A small network was shown many inputs. Here are its activations along a few directions, one row for each input.
Each table varies a few parts of the input and shows all the possible inputs, shuffled.
Descriptions start from the smaller parts, as in this example, which fits no table here: one of 8 places around a ring, together with either a single point or (one of 2 separate values, together with one of 4 places along a line) or one of 11 places along a line.
Shared parts are said once, and a part with two or three values counts as separate values.
(in the rows, 128 means zero)

Other details of the inputs shift rows strongly along two fixed directions, in all tables alike. That doesn't count.

Rows:
x1: [123 141 139 123 120 108 137 133 138 134 113 161 101 123 133]
x2: [144 116 132 145 127 168  98 144 131 120 141 108 158 141 115]
x3: [170 176  90  79 157  79 137 132  91 140 150  80 228 110  79]
x4: [115 120 131 125 139 121 140 134 125 132 121 139 103 106 126]
x5: [148 121 134 152 135 145 114 133 163 124 114 102 165 130 118]
x6: [143 128 130 156 124 157  92 139 132 135 133 106 159 138 123]
x7: [156 124 132 156 136 158  97 147 144 137 130 104 152 144 119]
x8: [111 113 126 114 138 140 145 102 124 115 124 136 119 127 134]
x9: [103 113 117 130 120 124 141 128 122 124 131 135 107  98 132]
x10: [116 133 130 129 129 110 133 124 136 140 111 153 102 128 118]
x11: [120 142 138 124 116 103 140 132 131 134 121 159 106 120 136]
x12: [139 141 141 123 123 129 130 129 126 133 135 149  96 149 150]
x13: [121 133 134 130 128 102 135 130 136 142 113 146  97 124 125]
x14: [133 125 133 132 137 129 128 120 111 146 139 124 100 136 151]
x15: [127 114 123 118 129 139 136 130 101 128 148 116  99 126 151]
x16: [130 144 129 115 118 135 123 119 120 129 139 155 109 155 138]
x17: [167 193  96  80 131  67 125 160  91 139 145 116 221 108  66]
x18: [120 116 138 117 139 124 153 113 122 119 131 122 115 117 149]
x19: [121 137 130 128 121 131 123 115 113 138 138 142 105 151 139]
x20: [162 125 136 155 136 147  97 152 141 136 130  98 148 138 128]
x21: [113 114 118 121 132 124 141 137 124 127 122 129  99 100 128]
x22: [101 109 112 124 125 136 134 124 125 121 122 140 105 108 121]
x23: [127 130 143 126 127 107 147 109 133 127 123 129 111 135 147]
x24: [133 129 142 132 125 121 129 123 117 139 141 133  96 148 150]
x25: [119 115 119 121 123 144 134 125 102 126 151 122 104 126 148]
x26: [131 141 143 118 125 116 148 116 141 121 116 146 110 136 150]
x27: [121 142 132 112 120 122 140 105 135 118 118 151 122 142 137]
x28: [113 141 128 119 114 115 129 124 133 129 114 166 113 130 122]
x29: [152 140 145 142 117 139 113 141 166 111 115 121 169 139 121]
x30: [138 116 142 153 123 133 111 160 143 123 126 107 160 102 112]
x31: [116 106 121 113 136 141 151 113 130 114 123 125 110 118 140]
x32: [116 124 126 123 132 149 130 118 101 132 145 136 109 134 139]
x33: [145 104 133 141 127 147 122 147 152 104 120  88 157 116 130]
x34: [109 132 124 127 122 112 128 118 133 135 113 155 105 130 115]
x35: [125 114 116 116 135 154 135 125 108 128 141 125  96 132 139]
x36: [115 109 123 158 121 127  93 158 164 116 107 116 156 146  94]
x37: [120 108 125 113 131 125 154 117 120 113 130 115 113 112 152]
x38: [114 134 132 126 121 118 140 101 129 126 118 140 119 138 137]
x39: [167 202  86  41 159  75 150 127  59 154 162 135 160 140  88]
x40: [102 117 122 124 134 133 132 121 123 127 121 149 110 112 117]
x41: [119 133 135 130 123  98 137 127 128 141 121 144 103 120 129]
x42: [128 124 130 126 144 119 147 110 137 135 116 124 110 126 146]
x43: [134 134 131 128 133 131 128 118 121 139 134 142  96 155 135]
x44: [110 132 132 135 116 104 134 122 129 136 121 150 106 121 128]
x45: [127 139 146 120 119 113 149 114 135 120 123 144 114 134 155]
x46: [122 102 130 157 123 139 105 139 169 105 108 104 163 162 114]
x47: [141 143 141 144 104 137 109 138 156 110 118 123 180 136 124]
x48: [144 174  67  41 161  54 167 138  49 149 158 109 164  84  78]
x49: [112 124 123 134 140 122 133 123 137 147 112 147 101 116 123]
x50: [118 130 138 129 120 112 145 103 133 123 125 136 115 135 146]
x51: [130 119 127 160 124 142  97 145 159 132 111 121 157 119 103]
x52: [118 116 131 116 145 138 151 110 129 119 124 134 115 124 135]
x53: [125 123 133 126 139 115 147 107 130 134 123 121 113 122 151]
x54: [150 128 137 153 116 151  89 141 144 125 133 114 154 158 115]
x55: [132 110 125 154 125 148  91 150 148 118 129 106 147 175 113]
x56: [ 97 120 126 130 128 131 135 124 121 130 122 149 112 107 126]
x57: [153 141 145 150 103 144  97 152 144 118 143 122 160 145 133]
x58: [143 125 138 149 117 138 106 128 160 113 114 111 169 145 113]
x59: [133 116 136 147 123 152 115 134 145 108 125 106 176 121 120]
x60: [129 117 137 157 118 137 109 154 145 118 128 115 163 103 111]
x61: [ 96 114 114 127 120 133 136 127 122 126 124 140 108 103 128]
x62: [152 116 137 147 134 167 103 151 134 123 139 107 153 137 117]
x63: [123 114 137 118 143 130 151 116 129 118 123 126 111 120 145]
x64: [114 117 114 120 124 153 130 122 103 129 146 127 104 130 143]
x65: [106 107 120 120 123 140 146 108 123 114 126 127 117 117 145]
x66: [118 112 111 115 129 155 129 118 105 125 143 127 101 136 137]
x67: [106 112 116 122 132 134 140 131 127 126 121 137 100 104 122]
x68: [129 119 137 124 136 137 136 127 103 132 148 126 102 132 148]
x69: [156 128 148 151 124 126 114 142 164 118 114 101 161 137 123]
x70: [108 144 131 125 109 114 130 127 129 131 115 167 116 125 130]
x71: [118 125 127 136 139 113 135 129 136 148 112 139  99 112 130]
x72: [138 132 138 130 131 123 128 124 122 139 134 135  92 151 144]
x73: [106 124 126 140 128 115 134 120 130 144 122 143 105 108 133]
x74: [126 148 132 121 113 132 125 121 113 131 138 153 114 149 143]
x75: [164 179  85  77 158  87 133 129  87 143 143  87 228 114  72]
x76: [136 106 129 143 116 144 122 137 144 101 131  94 167 113 131]
x77: [121 141 139 123 113 116 146 110 134 116 124 149 121 134 152]
x78: [150 125 144 154 122 137 112 136 166 119 112 109 166 142 115]
x79: [164 195  97  50 150  68 152 131  58 152 168 129 155 134 105]
x80: [145 118 140 150 122 157 102 149 127 120 149 104 158 130 127]
x81: [134 101 125 140 119 158 116 133 150 101 121  99 166 124 119]
x82: [124 128 117 124 139 142 123 109 113 143 135 136 103 146 136]
x83: [126 132 137 133 119 125 126 117 116 135 143 138 102 148 146]
x84: [116 126 128 135 134 108 136 126 128 148 122 136 104 107 134]
x85: [141 120 129 148 130 146 109 125 156 120 115 105 169 133 116]
x86: [108 117 128 126 139 132 137 128 128 131 120 147 105 110 120]
x87: [112 116 134 121 133 129 151 107 122 116 133 129 121 117 146]
x88: [153 112 130 143 126 159 105 160 131 118 139  90 145 128 128]
x89: [100 126 121 137 129 123 130 118 128 145 114 148 109 113 128]
x90: [132 120 134 122 142 141 135 128 108 132 141 128  97 134 143]
x91: [124 126 128 135 131 135 126 114 112 143 142 130 103 136 149]
x92: [104 134 128 132 116 111 129 121 129 137 114 154 108 125 124]
x93: [142 135 145 150 109 134 102 159 167 124 109 136 160 128 108]
Each input here is: one of 3 separate values, together with either a single point or (one of 5 places along a line, together with one of 6 places around a ring).
Q: The inputs of x58 and x34 match in every part but the choice among 3 separate values. If x59 is changed in the same way as x58 into x34, which row does it become?
A: x56
Q: The inputs of x65 and x64 match in every part but the choice among 3 separate values. If x69 is changed in the same way as x65 into x64, which row does it become?
A: x72
Q: Start at x57 and move only the place on the line of 5, one step at a time. The first step leads to x83. Which rows follow, in order?
A: x91, x80, x25
Q: Which other rows does x28 become when the place on the ring of 6 takes its other values? List them by row number.
A: x1, x11, x17, x70, x93

Rows:
x94: [139 122 137 150 117 141 106 157 151 119 123 115 161 115 113]
x95: [145 111 132 152 128 156 101 148 141 121 134  95 156 136 121]
x96: [146 125 123 122 134 133 128 138 118 124 143  99 151 120 127]
x97: [120 154 104  86 139  90 151 112  99 134 129 144 135 121 108]
x98: [113 134 113 115 133 118 134 124 115 140 126 148 108 125 118]
x99: [112 112 136 134 123 148 138 113 129 121 127 137 102 131 152]
x100: [ 91 111 128 105 141 127 172  83  93 140 137 163  23 131 179]
x101: [105 108 138 153 114 144 122 129 151 123 115 145 106 124 135]
x102: [135 142 118 124 126 118 117 136 132 129 122 126 159 130 104]
x103: [121 139 130 118 123 109 143 121 121 131 128 145 111 122 138]
x104: [115  99 133 147 126 160 122 121 143 117 124 122 108 135 144]
x105: [140 145 105 103 140 124 125 127 103 132 142 115 159 135 104]
x106: [140 139 120 130 130 122 110 151 122 140 133 125 145 127 104]
x107: [116 137 124 121 127 114 134 120 119 139 124 150 106 137 130]
x108: [142 109 134 145 126 154 113 145 145 110 129  94 163 121 125]
x109: [136 118 137 153 121 134 112 141 163 115 110 109 169 120 113]
x110: [138 117 134 151 117 155 103 141 149 112 128 108 167 134 118]
x111: [146 170  95  65 158  72 158 126  88 138 137 112 176 104  89]
x112: [103 100 148 161 119 148 128 114 167 120 103 145  92 129 151]
x113: [118 129 141 136 118 123 132 121 132 135 123 150  95 133 145]
x114: [107 101 152 165 119 145 124 119 163 125 107 145  86 134 155]
x115: [145 125 140 153 114 138 103 161 148 124 129 114 156 117 119]
x116: [ 98 136 115  84 142 108 177  84  79 143 144 166  48 129 167]
x117: [132 108 153 168 113 165 106 134 150 123 131 125 111 142 154]
x118: [121 129 122 121 133 134 131 116 108 137 138 139 101 144 139]
x119: [109 104 129 130 128 146 140 111 128 117 126 128 105 130 144]
x120: [146 121 144 157 122 135 109 146 159 124 118 109 154 124 125]
x121: [165 159 145 126 120 122 116 128 140 122 131 127 156 172 131]
x122: [125 138 127 118 125 113 136 128 128 125 122 134 140 120 121]
x123: [146 150 118 104 140  94 140 133 116 133 132 112 159 110 110]
x124: [155 178  94  71 154  79 139 143  71 155 155 120 160 115  85]
Q: Describe the family of inputs behind these rows.
A: either a single point or (one of 5 places along a line, together with one of 6 places around a ring)
Q: Which other rows does x115 become when the place on the ring of 6 takes its other values? List them by row number.
A: x94, x98, x101, x106, x124

Rows:
x125: [148 146 123 120 123 124 113 144 110 128 149 121 152 139 121]
x126: [139 111 141 157 124 137 115 148 154 127 121 106 139 112 131]
x127: [141 114 149 146 116 148 124 136 150 105 127 110 151 124 140]
x128: [124 112 130 157 117 158  99 150 141 125 128 119 141 118 117]
x129: [ 79  97 143 146 112 145 146 112 129 128 125 170  37 120 174]
x130: [104 164  99  77 140  58 169 110  99 153 115 174 101 103 104]
x131: [112 147 103  67 143  99 167  98  72 131 149 144 112 122 134]
x132: [145 118 144 158 128 148 104 135 150 132 125 111 140 149 130]
x133: [152 129 151 151 115 146 110 148 147 122 134 118 143 136 144]
x134: [137 128 110 123 141 129 114 147 119 135 133 110 154 120  96]
x135: [126 145 107  78 151  94 173  97  94 132 137 127 113 121 137]
x136: [121 128 144 155 108 123 117 131 173 109  98 137 159 127 116]
x137: [141 145 102 100 156  98 135 137  99 148 136 106 155 113  93]
x138: [ 79  95 137 137 117 164 147  86 131 116 120 165  53 136 174]
x139: [133 107 139 153 129 150 117 124 154 114 120 102 149 134 128]
x140: [104 107 154 144 120 137 150  95 136 134 117 160  37 145 190]
x141: [150 153 103  98 149 115 122 131  94 141 145 120 151 145 102]
x142: [138 126 132 152 115 160  95 144 140 127 136 124 144 147 129]
x143: [136 136 101  92 147 119 137 121 104 125 137 109 159 135  99]
x144: [142 163 130 123 119  95 118 139 144 133 111 141 161 133  99]
x145: [138 116 146 155 118 142 115 156 148 122 127 115 140 108 131]
Q: The inputs of x142 and x138 match in every part but one. If x133 is changed in the same way as x142 into x138, which row does it become?
A: x127
Q: Describe the family of inputs behind these rows.
A: one of 3 separate values, together with either a single point or one of 6 places around a ring
Q: List by row number the other rows that have the choice among 3 separate values in common with x128.
A: x126, x129, x130, x134, x137, x145
Q: Which other rows does x134 become when the choice among 3 separate values takes its other values? List them by row number.
A: x141, x143
